Each row below holds a small network's activations on one input, seen along a few directions.
Each table varies a few parts of the input and shows all the possible inputs, shuffled.
A made-up example of a description, with smaller parts first: line(6) and (point or line(9) or (values(2) and ring(8))).
Shared parts are said once, and a part with two or three values counts as separate values.
In the rows, zero is written as 100.

Other details of the inputs shift rows strongly along two fixed directions, in all tables alike. That doesn't count.

Table:
r1: [121 93 122 85 95 110 131 106 92 69 80 100 130 102 111 59]
r2: [105 82 107 101 102 101 96 97 88 102 110 91 108 104 114 103]
r3: [110 101 95 90 101 91 98 102 98 107 102 103 85 112 83 90]
r4: [137 90 119 104 98 88 108 100 77 87 92 97 120 128 117 100]
r5: [145 95 101 126 106 81 96 90 96 99 65 113 78 131 99 87]
r6: [86 117 95 85 107 93 90 105 106 105 102 104 89 91 89 96]
r7: [118 104 88 108 103 84 91 103 88 111 86 101 77 113 80 99]
r8: [112 91 103 98 107 105 95 98 95 97 108 99 107 107 109 111]
r9: [105 98 83 134 118 94 69 90 100 112 81 106 48 114 83 108]
r10: [112 102 82 114 108 84 84 98 95 118 97 104 63 114 77 103]
r11: [109 114 86 118 115 78 81 91 104 115 94 110 64 107 88 107]
r12: [102 96 103 99 84 106 115 98 111 90 100 104 119 97 121 103]
r13: [61 110 78 103 115 113 75 110 114 117 103 94 74 74 84 109]
r14: [130 113 104 101 103 78 110 98 95 94 80 108 105 113 103 83]
r15: [135 102 102 113 103 82 111 89 84 80 72 107 105 120 102 80]
r16: [84 113 84 102 112 96 87 101 104 102 101 100 94 85 90 99]
r17: [79 106 102 91 93 112 96 93 114 115 119 96 104 85 99 116]
r18: [64 91 111 70 102 122 123 113 108 100 122 86 142 74 113 99]
r19: [127 77 114 103 97 90 107 91 82 105 93 101 110 119 117 93]
r20: [92 111 93 98 107 96 80 108 107 117 88 106 65 98 85 104]
r21: [95 102 112 100 81 104 112 106 103 88 106 94 123 96 114 106]
r22: [129 79 118 94 98 97 123 92 93 97 90 103 124 116 118 94]
r23: [88 88 118 79 97 110 120 111 90 88 116 80 143 91 122 90]
r24: [142 85 116 104 98 92 105 92 82 89 96 98 116 127 120 98]
r25: [68 95 97 87 109 117 100 111 107 104 118 94 114 80 102 117]
r26: [128 92 115 94 101 97 113 103 85 84 95 100 126 120 115 99]
r27: [101 101 107 99 86 102 117 105 103 94 94 108 119 104 115 104]
r28: [112 104 116 94 85 98 120 99 99 98 94 108 121 112 110 100]
r29: [46 102 83 79 108 129 93 115 99 99 130 83 98 57 77 97]
r30: [70 114 75 116 121 101 63 103 119 135 105 101 40 84 78 121]
r31: [100 99 109 100 82 107 110 97 110 90 110 94 118 93 116 108]
r32: [59 111 99 69 106 121 105 115 130 107 121 91 102 70 97 88]
r33: [111 102 108 97 88 101 110 90 106 106 100 107 106 106 109 107]
r34: [112 100 111 102 82 100 107 91 105 95 103 97 112 102 112 109]
r35: [136 101 108 87 93 86 114 104 87 92 82 105 106 123 92 77]
r36: [87 90 94 96 111 112 91 100 107 109 112 100 100 90 102 120]
r37: [79 107 103 93 88 112 94 95 114 108 121 94 106 84 101 116]
r38: [74 101 72 107 113 102 76 102 104 117 115 93 73 88 72 107]
r39: [102 103 118 83 83 108 136 107 106 87 99 104 142 102 122 90]
r40: [123 98 102 111 104 96 106 98 92 88 68 101 96 115 102 82]
r41: [146 92 94 122 100 78 101 91 72 91 67 104 83 133 87 88]
r42: [117 82 121 95 95 91 116 100 80 97 91 96 124 115 118 90]
r43: [63 105 68 131 127 96 39 90 98 122 115 113 25 83 62 128]
r44: [54 108 100 72 92 131 119 106 127 103 131 91 129 66 114 106]
r45: [145 98 98 132 110 72 95 79 85 88 71 115 80 135 96 89]
r46: [115 110 95 105 108 76 83 92 103 108 92 115 68 115 88 99]
r47: [89 100 109 82 85 118 130 101 118 88 111 99 137 85 123 95]
r48: [99 107 115 97 83 100 105 100 101 99 105 98 117 101 104 108]
r49: [94 96 100 105 84 106 102 98 109 93 106 98 107 94 115 112]
r50: [133 88 114 111 103 98 108 94 91 82 78 112 93 119 101 72]
r51: [100 92 78 126 114 94 65 93 82 111 102 110 42 108 66 109]
r52: [95 104 94 107 111 96 87 98 88 91 96 107 82 91 85 96]
r53: [120 92 80 129 110 85 80 88 83 106 87 103 60 125 76 101]
r54: [87 108 113 88 87 107 109 101 106 104 111 97 122 95 103 106]
r55: [70 104 97 97 88 113 106 111 111 97 112 98 116 82 111 113]
r56: [63 102 106 83 81 122 119 115 115 85 122 87 142 73 120 101]
r57: [61 116 83 95 113 112 81 113 117 122 105 93 75 71 88 108]
r58: [65 109 113 77 82 121 119 112 115 90 127 83 143 73 113 103]
r59: [118 97 92 103 99 91 105 103 88 95 86 98 103 110 88 87]
r60: [68 111 75 109 119 98 73 96 114 112 114 100 76 79 83 109]
Description of these inputs: values(2) and (ring(6) or ring(9) or (values(3) and line(5))).
Q: The inputs of r16 and r60 match in every part but the values(2) part. If r13 is changed in the same way as r16 into r60, which row does it become?
A: r5
Q: The inputs of r20 and r32 match in every part but the values(2) part. If r54 is changed in the same way as r20 into r32, which row does it become?
A: r17
Q: Which other rows does r11 become when the line(5) part takes its other values? List them by row number.
A: r43, r45, r46, r60
Q: Which other rows does r25 become when the ring(6) part takes its other values? List them by row number.
A: r4, r18, r23, r26, r42
Q: Which other rows does r20 become when the values(3) part takes its other values? List them by row number.
A: r6, r35
Q: Start at r47 and move only the ring(9) part, one step at a time. The first step leads to r44. Which rows follow, in order?
A: r33, r17, r37, r34, r31, r49, r12

Table:
r61: [32 111 123 44 74 136 132 128 125 104 148 75 171 50 126 109]
r62: [103 112 69 133 122 85 73 103 83 97 63 115 37 106 57 85]
r63: [109 72 95 132 105 94 66 94 78 126 93 103 62 119 107 150]
r64: [113 81 104 129 98 89 71 94 72 119 91 99 77 123 107 145]
r65: [76 93 75 142 100 101 48 86 90 125 118 96 50 95 79 154]
r66: [126 102 96 126 79 88 87 85 109 120 84 121 58 124 90 128]
r67: [159 105 114 83 104 82 151 102 103 72 63 96 134 129 108 25]
r68: [163 97 118 74 107 79 138 97 80 78 83 97 138 131 103 41]
r69: [108 98 98 125 94 88 63 100 100 147 83 119 43 120 92 155]
r70: [156 101 135 92 77 92 149 88 119 84 69 123 143 131 144 83]
r71: [164 85 123 69 100 80 151 97 74 73 86 104 150 141 104 42]
r72: [64 111 67 143 97 95 32 91 97 130 124 104 31 91 71 174]
r73: [148 98 115 91 107 92 130 98 103 69 62 104 114 120 106 29]
r74: [120 115 67 118 126 73 77 101 89 109 69 106 47 113 59 81]
r75: [118 76 90 138 95 97 78 84 85 110 100 106 70 119 101 130]
r76: [9 92 88 76 113 148 99 111 135 110 159 76 133 36 122 125]
r77: [107 93 85 121 129 86 54 91 79 113 92 115 29 108 62 102]
r78: [52 111 93 74 117 133 112 118 116 78 110 87 111 57 88 54]
r79: [43 105 91 57 126 129 99 112 117 102 142 77 109 53 82 72]
r80: [162 98 134 108 78 79 132 87 92 67 78 114 150 135 143 97]
r81: [115 113 93 135 75 73 71 84 96 119 93 116 54 119 84 140]
r82: [49 117 73 68 118 119 115 124 108 81 107 86 116 57 69 53]
r83: [31 102 117 55 84 140 118 127 113 93 152 69 167 52 127 122]
r84: [167 108 145 91 66 76 157 87 104 68 71 119 164 135 151 77]
r85: [5 102 92 74 108 145 97 110 132 106 160 72 140 33 117 127]
Q: Describe the family of inputs behind these rows.
A: line(4) or ring(6) or (values(3) and line(5))
Q: Start at r67 and move only the ring(6) part, one step at a time. The first step leads to r74. Which rows follow, in order?
A: r82, r62, r78, r73
Q: Which other rows does r65 become when the values(3) part takes its other values? List them by row number.
A: r64, r85
Q: List by row number the other inputs of the same sort as r71.
A: r68, r77, r79

Table:
r86: [91 105 92 105 106 96 77 90 107 129 107 104 66 100 88 125]
r87: [59 96 76 85 113 120 88 106 97 107 136 85 100 76 77 109]
r88: [118 99 112 89 95 97 116 88 108 102 101 103 111 110 111 94]
r89: [86 113 89 115 92 93 79 101 100 120 105 106 68 96 83 123]
r90: [130 94 106 108 102 84 92 92 95 117 87 114 82 125 110 110]
r91: [73 105 91 109 101 108 80 106 114 121 109 100 87 86 98 135]
r92: [130 94 107 96 102 104 115 102 101 86 71 106 90 111 92 58]
r93: [151 89 116 103 90 79 115 92 75 76 85 108 115 136 101 84]
r94: [144 93 120 108 86 93 124 92 105 87 80 112 128 128 129 92]
r95: [103 118 109 52 101 108 155 108 129 61 105 79 171 76 118 28]
r96: [84 110 84 123 94 95 77 90 112 108 104 110 64 94 92 121]
r97: [131 95 105 110 104 84 92 88 98 114 89 116 80 126 113 108]
r98: [126 94 107 116 101 84 91 94 101 113 83 113 83 126 112 120]
r99: [87 114 109 67 107 108 138 114 109 77 92 106 140 85 102 61]
r100: [158 98 113 125 78 81 119 80 96 78 63 118 109 137 122 91]
r101: [126 94 106 118 102 84 90 90 104 110 85 114 81 128 114 118]
r102: [89 97 110 90 98 103 91 108 86 95 111 92 109 93 102 105]
r103: [62 95 109 80 109 132 110 106 106 86 134 78 135 67 117 96]
r104: [124 104 96 130 87 87 92 86 99 98 75 114 81 119 104 115]
r105: [125 94 108 114 98 82 92 98 98 112 82 111 85 125 108 122]
r106: [84 80 77 116 120 99 73 99 82 117 103 91 72 100 79 112]
r107: [43 116 91 84 93 121 97 109 122 110 134 90 107 61 91 110]
r108: [78 112 103 89 80 109 117 111 109 91 111 94 119 83 105 101]
r109: [117 101 114 85 89 94 116 100 97 108 98 99 113 109 105 100]
r110: [153 94 113 122 86 77 103 99 87 103 67 116 97 135 113 115]
r111: [128 99 107 105 95 82 98 90 94 115 87 109 84 123 96 112]
r112: [81 92 90 77 110 122 115 102 103 88 135 86 126 80 95 85]
r113: [88 103 90 121 103 101 74 98 112 123 100 107 74 99 99 135]
r114: [159 100 124 105 79 74 120 91 84 96 72 111 113 137 106 89]
r115: [138 93 117 91 94 102 129 106 94 79 67 104 106 122 96 49]
r116: [112 94 108 91 99 100 113 95 96 79 114 99 118 103 102 85]
r117: [55 114 85 100 89 116 90 110 114 107 115 92 96 69 97 127]
r118: [81 104 101 96 89 120 114 98 122 92 110 98 122 86 118 105]
r119: [110 102 100 117 90 100 100 93 107 100 88 109 97 109 110 116]
r120: [160 96 118 119 76 81 122 96 86 86 61 115 113 137 120 102]
r121: [89 109 92 112 101 94 74 90 108 125 107 106 69 97 84 121]
r122: [128 73 106 95 100 94 122 102 71 87 86 90 130 121 107 73]
r123: [56 109 88 100 95 120 90 106 119 110 116 94 98 73 99 130]
r124: [70 99 97 101 108 105 68 104 93 108 119 93 83 86 89 121]
r125: [65 111 104 82 83 120 123 106 123 86 121 92 131 72 111 92]
r126: [87 79 91 98 116 111 105 102 91 99 110 85 110 92 96 88]
r127: [106 107 89 126 102 83 65 82 105 126 98 114 52 110 83 123]
r128: [62 122 81 94 120 102 88 115 104 111 97 110 75 80 76 101]
r129: [99 83 96 109 106 99 89 104 74 98 96 90 100 102 102 103]
r130: [70 126 93 60 110 114 127 113 131 83 116 76 141 64 100 53]
r131: [102 83 98 119 116 102 92 96 84 94 101 94 94 102 105 98]
r132: [160 99 120 116 80 75 121 85 91 86 72 120 109 137 111 82]
r133: [84 86 85 125 120 102 69 98 84 110 104 93 71 95 92 117]
r134: [88 127 74 108 119 84 75 105 109 115 93 94 62 96 72 93]
r135: [89 107 121 70 72 116 151 109 115 68 110 90 164 85 123 73]
r136: [110 95 100 102 102 94 95 95 90 91 109 102 97 107 92 99]
r137: [104 98 80 121 117 98 67 97 105 113 80 112 30 99 69 93]
r138: [113 105 102 110 89 92 102 88 108 98 98 111 94 106 102 97]
r139: [72 82 78 111 126 110 83 98 96 112 118 87 80 84 85 105]
r140: [83 97 117 54 86 120 139 116 98 70 129 81 168 82 111 71]
r141: [141 91 123 87 90 88 126 99 93 97 84 108 125 126 124 88]
r142: [125 109 91 111 118 78 95 91 99 93 67 131 74 110 89 83]
r143: [82 92 118 78 103 125 120 106 98 79 120 80 147 79 122 88]
r144: [72 111 93 99 98 102 81 98 111 123 116 98 83 86 83 121]
r145: [60 104 93 80 103 112 87 115 109 128 125 92 93 74 101 123]
r146: [87 94 94 117 113 102 65 98 84 110 105 94 73 96 92 130]
r147: [83 117 79 106 125 92 78 100 106 110 85 121 62 88 76 101]
r148: [125 98 109 94 96 104 117 111 92 90 72 102 90 118 89 61]
r149: [156 83 104 104 101 87 120 89 75 82 88 106 115 135 99 78]
r150: [113 125 94 94 108 84 107 111 101 97 84 91 99 110 88 69]
r151: [84 94 129 62 94 124 133 109 103 70 125 83 166 79 125 70]
r152: [68 85 98 89 109 120 104 109 90 91 118 79 125 78 107 94]
r153: [45 98 76 73 109 127 93 114 99 107 144 78 113 66 79 107]
r154: [95 98 109 90 94 100 104 112 106 111 103 97 110 98 112 117]
r155: [54 114 85 101 91 117 90 105 118 105 115 93 97 71 97 125]
r156: [88 98 96 116 113 98 63 94 94 108 113 102 68 96 91 119]
r157: [103 93 92 126 110 90 58 97 73 115 92 100 59 107 90 135]
Q: Describe the family of inputs behind these rows.
A: line(4) and (values(3) or ring(6) or ring(9))
Q: The inputs of r117 and r104 match in every part but the line(4) part. If r157 is changed in the same way as r117 into r104, which row does it become?
A: r143
Q: The inputs of r130 and r134 match in every part but the line(4) part. If r119 is changed in the same way as r130 into r134, which row does it become?
A: r123
Q: Which other rows does r128 become when the values(3) part takes its other values? List them by row number.
A: r148, r150
Q: Which other rows does r109 become when the line(4) part takes its other values? List them by row number.
A: r86, r88, r111
Q: Which other rows does r118 become when the ring(9) part takes its other values? List them by row number.
A: r88, r94, r96, r97, r100, r101, r127, r138
